A small network was shown many inputs. Here are its activations along a few directions, one row for each input.
In each table, some parts of the input vary, and every possible input appears once, in random order.
A made-up example of a description, with smaller parts first: one of 6 places along a line, together with either a single point or one of 9 places along a line or (one of 3 separate values, together with one of 8 places around a ring).
Shared parts are said once, and a part with two or three values counts as separate values.

Other details of the inputs shift rows strongly along two fixed directions, in all tables alike. That doesn't count.

Rows:
R1: [23, 5, -16, 14, -31, -14, -23, 19, -9, -1, -28]
R2: [27, -17, -2, -85, 39, 8, -8, 21, 13, 17, 0]
R3: [4, 8, 3, -5, -32, -24, 8, 8, -11, 8, -35]
R4: [-9, 6, 0, 27, -22, -15, 8, -6, -8, 1, -13]
R5: [14, -6, 9, -59, 13, 0, 1, 17, 8, 8, -6]
R6: [-18, 2, -1, 19, 21, 23, 8, -14, 4, -13, 27]
R7: [-24, 12, 3, 49, -17, 1, 12, -18, -5, -13, 5]
R8: [3, 6, 9, -5, -34, -27, 7, 9, -8, 7, -32]
R9: [-1, 8, 2, 12, -31, -23, 8, 1, -11, 6, -28]
R10: [-24, 12, -2, 53, -15, 3, 14, -17, -8, -13, 5]
R11: [6, 5, 1, -2, -30, -26, 5, 9, -10, 13, -35]
R12: [-19, 8, 6, 39, -15, -5, 10, -14, -4, -9, 3]
R13: [-2, 7, 5, 7, -30, -21, 8, 3, -7, 4, -25]
R14: [15, -14, 5, -54, 23, -1, -5, 12, 12, 11, 2]
R15: [24, 4, -15, 8, -35, -19, -22, 22, -10, 4, -33]
R16: [15, -11, 3, -55, 22, 3, -4, 12, 11, 10, 0]
R17: [-24, -2, 4, 21, 36, 35, 6, -21, 12, -21, 48]
R18: [-27, 0, 4, 26, 36, 36, 8, -22, 12, -22, 50]
R19: [-16, -1, -2, 17, 20, 20, 6, -14, 5, -11, 26]
R20: [4, 4, 2, 0, -25, -23, 5, 5, -8, 9, -28]
R21: [13, 2, 13, 5, 15, 16, -4, -18, -4, -4, 25]
R22: [-20, 6, -2, 49, -12, -4, 9, -17, -6, -7, 4]
R23: [-16, -1, -4, 19, 21, 22, 6, -13, 5, -11, 26]
R24: [17, -11, 7, -55, 15, -5, -4, 15, 9, 12, -5]
R25: [-19, 3, -3, 20, 21, 25, 10, -13, 4, -13, 28]
R26: [-9, 7, 4, 27, -23, -15, 7, -7, -5, 0, -13]
R27: [13, -7, 4, -57, 20, 6, 0, 14, 11, 7, 0]
R28: [-2, 6, 7, 13, -33, -27, 7, 2, -8, 6, -25]
R29: [9, 14, 18, 30, -25, -11, 1, -17, -18, -2, -4]
R30: [-21, -8, -3, 22, 41, 31, 1, -23, 15, -15, 49]
R31: [1, 8, 6, -1, -29, -20, 8, 6, -7, 5, -28]
R32: [-18, 2, -3, 22, 21, 25, 9, -14, 4, -13, 27]
R33: [-4, -6, -18, 32, 18, 25, -21, -4, 3, -11, 30]
R34: [4, 10, 4, -5, -33, -24, 10, 9, -11, 7, -35]
R35: [26, -16, -15, -43, 21, 7, -30, 23, 5, 12, 2]
R36: [5, 3, 4, -2, -31, -29, 4, 6, -7, 11, -32]
R37: [-4, -16, -18, 7, 53, 42, -27, -5, 13, -9, 54]
R38: [19, -15, -3, -57, 25, 1, -6, 15, 9, 15, -3]
R39: [27, -20, -3, -85, 42, 9, -10, 21, 15, 18, 4]
R40: [8, 4, -15, 34, -23, -5, -19, 8, -8, -4, -11]
Each input here is: either one of 2 separate values or one of 6 places along a line or (one of 4 places along a line, together with one of 8 places along a line).
A walk changes only the place on the line of 4. It starts at R23 and steps to R19. List the rest of the walk in order. -> R13, R8
Which other rows belong to the same alternative as R21? List them by row number. -> R29
Change only the place on the line of 4 in R30. List by row number the other rows that result. -> R14, R22, R38

Rows:
R41: [-22, 14, 11, 43, -51, -43, 34, -19, -18, 14, -41]
R42: [-7, -19, 11, -61, 77, 38, 10, -11, 24, -2, 55]
R43: [5, -10, -23, -87, -5, -17, 6, 55, 17, 18, -54]
R44: [0, -18, -9, -12, 35, 17, -19, -1, 11, 1, 27]
R45: [-16, 25, 26, 37, -61, -34, 27, -12, -17, -3, -37]
R46: [-14, -5, -8, 41, 10, 9, -8, -13, 6, -12, 26]
R47: [-19, 4, -8, 54, 5, 12, -7, -19, 4, -13, 28]
R48: [17, -5, -4, -15, -28, -32, -12, 19, -9, 18, -33]
R49: [0, 22, -1, 50, -56, -24, 4, 0, -28, -3, -37]
R50: [23, 9, 1, -15, -32, -20, -6, 16, -11, 9, -38]
R51: [-32, 14, -7, 88, 22, 43, 4, -38, 0, -40, 56]
R52: [7, -12, -5, -12, 33, 22, -12, 2, 13, -4, 26]
R53: [2, 13, -2, 39, -56, -28, 1, 4, -23, 5, -37]
R54: [-10, -4, 18, -23, 30, 15, 16, -11, 11, -6, 24]
R55: [2, 4, 14, -20, -26, -38, 24, 1, -9, 21, -39]
R56: [-7, 2, 22, -26, 21, 20, 15, -11, 11, -10, 25]
R57: [42, -11, 0, -74, -4, -23, -17, 38, -2, 28, -37]
R58: [16, 8, 0, -6, -20, -8, -6, 11, -12, 6, -23]
R59: [27, -16, -7, -68, 50, 29, -17, 15, 13, 5, 25]
R60: [-11, 7, -6, 49, 4, 19, 0, -18, -1, -20, 26]
R61: [11, 0, -5, -6, -19, -18, -12, 11, -6, 14, -20]
R62: [27, -20, -7, -67, 49, 28, -19, 14, 18, 4, 24]
R63: [-40, -4, -11, 91, 23, 32, -6, -37, 9, -29, 56]
What is each input in this table made of? -> either a single point or one of 6 places along a line or (one of 2 separate values, together with one of 8 places along a line)
Change only the choice among 2 separate values in R51. List by row number the other rows that result. -> R49

Rows:
R64: [18, 1, 11, -29, -3, -16, 5, -2, -2, 14, -12]
R65: [-13, 7, 8, 23, 26, 29, 16, -26, 3, -13, 32]
R66: [-18, -5, -10, 15, 27, 21, -9, 0, 20, -17, 34]
R67: [18, 8, 9, -36, -12, -11, 16, 4, -9, 6, -25]
R68: [-21, -3, -19, 4, 37, 32, 10, -4, 5, -12, 26]
R69: [13, -1, -11, -29, -5, -11, 4, 21, 2, 12, -31]
R70: [-19, -2, -13, 1, 33, 37, -1, 3, 16, -27, 33]
R71: [17, 5, 20, -30, -17, -22, -2, 11, 1, 6, -20]
R72: [17, -8, -5, -57, 8, -1, -8, 35, 13, 3, -18]
R73: [-20, 7, -5, 67, -54, -30, 0, 0, -8, -9, -25]
R74: [-20, -15, -9, 19, 28, 17, -16, -4, 17, -15, 38]
R75: [18, 4, 17, -32, -15, -18, -1, 9, -2, 13, -17]
R76: [4, 3, -8, -15, -23, -11, 1, 24, -1, 7, -29]
R77: [54, -8, -32, -2, 18, 32, -67, 19, -10, 0, 15]
R78: [-20, -5, -14, 10, 29, 34, -6, -5, 15, -14, 34]
R79: [3, 1, -10, -16, -13, -14, 8, 20, -7, 15, -34]
R80: [14, -2, 13, -8, -21, -33, 1, -6, -10, 18, -23]
R81: [-13, 1, 8, 5, 43, 36, 18, -22, 5, -9, 43]
R82: [4, -18, -13, -19, 21, -4, -13, 5, 10, 11, 4]
R83: [-19, 6, 7, 16, 24, 27, 21, -24, -5, -14, 29]
R84: [-17, -8, 10, 25, 37, 18, 4, -31, 1, -3, 45]
R85: [-2, -8, -12, -14, 12, -5, 0, 13, 1, 11, -4]
R86: [73, 9, -9, 9, -26, -6, -52, 14, -31, 4, -15]
R87: [16, -18, -8, -46, 0, -9, -14, 26, 11, 16, -13]
R88: [-25, 29, 15, 83, -65, -23, 18, -24, -25, -10, -23]
R89: [-11, -8, 16, 15, 35, 27, -3, -21, 15, -19, 51]
R90: [-16, -2, -21, 3, 36, 31, 8, -5, 10, -16, 27]
R91: [7, -2, -11, -13, -15, -24, -1, 15, 0, 14, -29]
R92: [20, 5, 20, -48, -10, -8, 3, 18, 0, 3, -19]
R93: [-18, 10, 10, 26, 17, 34, 12, -22, 4, -19, 39]
R94: [-23, 20, 17, 89, -64, -35, 10, -27, -23, -6, -15]
R95: [22, -10, -13, -90, 24, 11, -8, 37, 13, 9, -12]
R96: [-21, 7, -13, 47, -32, -15, 11, -4, -15, 1, -26]
R97: [-5, 14, 12, 4, -13, 6, 14, -6, -7, -11, -1]
R98: [-3, 13, 15, 1, -10, 5, 11, -3, -2, -17, -1]
R99: [4, -9, -15, -27, 20, 8, -4, 8, 10, 6, -3]
R100: [-15, -16, -14, 13, 34, 19, -2, -7, 10, 0, 26]
R101: [-25, 10, -9, 74, -57, -31, -1, -7, -11, -2, -22]
R102: [-16, 22, 10, 62, -46, -19, 20, -29, -19, -3, -20]
R103: [-19, -6, -14, 13, 31, 27, -7, -3, 16, -13, 38]
R104: [2, -7, -8, -30, 15, 11, -12, 17, 16, -4, -1]
R105: [-18, 7, -12, 70, -47, -30, 9, -10, -12, 2, -27]
R106: [11, 0, 20, -11, -24, -30, -7, 4, -4, 6, -18]
R107: [17, -1, 13, -46, -2, -13, 8, 6, -9, 20, -22]
R108: [17, 5, 19, -34, -15, -13, -1, 10, -1, 4, -22]
R109: [-19, -18, -13, 15, 36, 16, -7, -9, 8, 1, 30]
R110: [23, -4, 13, -27, -13, -25, 4, -2, -3, 19, -21]
R111: [24, -7, 17, -44, -7, -16, -5, 10, 1, 16, -13]
R112: [16, 1, 14, -31, -7, -21, 9, 4, -8, 21, -20]
R113: [-15, -5, 8, 28, 24, 17, 10, -31, 0, -4, 38]
The inputs of R67 and R90 match in every part but one. If R102 is changed in the same way as R67 into R90, which row does it become? -> R99
The inputs of R81 and R79 match in every part but one. If R106 is changed in the same way as R81 into R79, which row does it become? -> R74
What is each input in this table made of? -> one of 2 separate values, together with either a single point or (one of 4 places along a line, together with one of 6 places along a line)
A walk changes only the place on the line of 6. It starts at R109 and steps to R100. List the rest of the walk in order. -> R85, R96, R79, R68
Change only the place on the line of 4 in R105. List by row number the other rows that result. -> R73, R87, R100

Rows:
R114: [-8, -10, -6, 15, 58, 49, -12, -22, 17, -19, 65]
R115: [-35, 16, -13, 82, -44, -15, 11, -11, -12, -11, -18]
R116: [-20, 21, -3, 86, -47, -14, 7, -18, -19, -12, -13]
R117: [-52, 26, 37, 59, -42, -25, 63, -41, -12, -9, -13]
R118: [-1, 1, -11, 0, -19, -13, -1, 13, -3, 6, -22]
R119: [7, -24, -9, -51, 78, 47, -18, 4, 28, -5, 55]
R120: [24, -13, -11, -78, 2, -17, -11, 38, 7, 23, -36]
R121: [-26, -12, -16, 20, 61, 50, -5, -14, 21, -21, 63]
R122: [-26, 6, 37, -28, 12, -5, 50, -21, 7, 0, 5]
R123: [17, 8, 7, 10, -25, -13, -10, 1, -13, 5, -16]
R124: [15, 7, 4, 10, -25, -13, -7, 1, -13, 3, -16]
R125: [46, -7, 6, -67, -12, -25, -18, 28, -7, 23, -36]
R126: [19, 5, 6, 7, -23, -16, -10, 2, -14, 7, -15]
R127: [7, -1, -4, -6, -8, -5, -6, 10, 0, 3, -10]
R128: [-10, -3, -4, 28, 39, 39, -10, -22, 10, -20, 53]
R129: [-1, -5, -10, -7, 8, 6, -5, 7, 6, -1, 2]
R130: [31, -10, -6, -69, -13, -26, -11, 36, 1, 24, -45]
R131: [12, -3, -3, -10, 1, -3, -7, 6, -1, 4, -5]
What is each input in this table made of? -> one of 2 separate values, together with either a single point or one of 8 places along a line
The inputs of R128 and R114 match in every part but the choice among 2 separate values. If R127 is changed in the same way as R128 into R114, which row does it become? -> R119
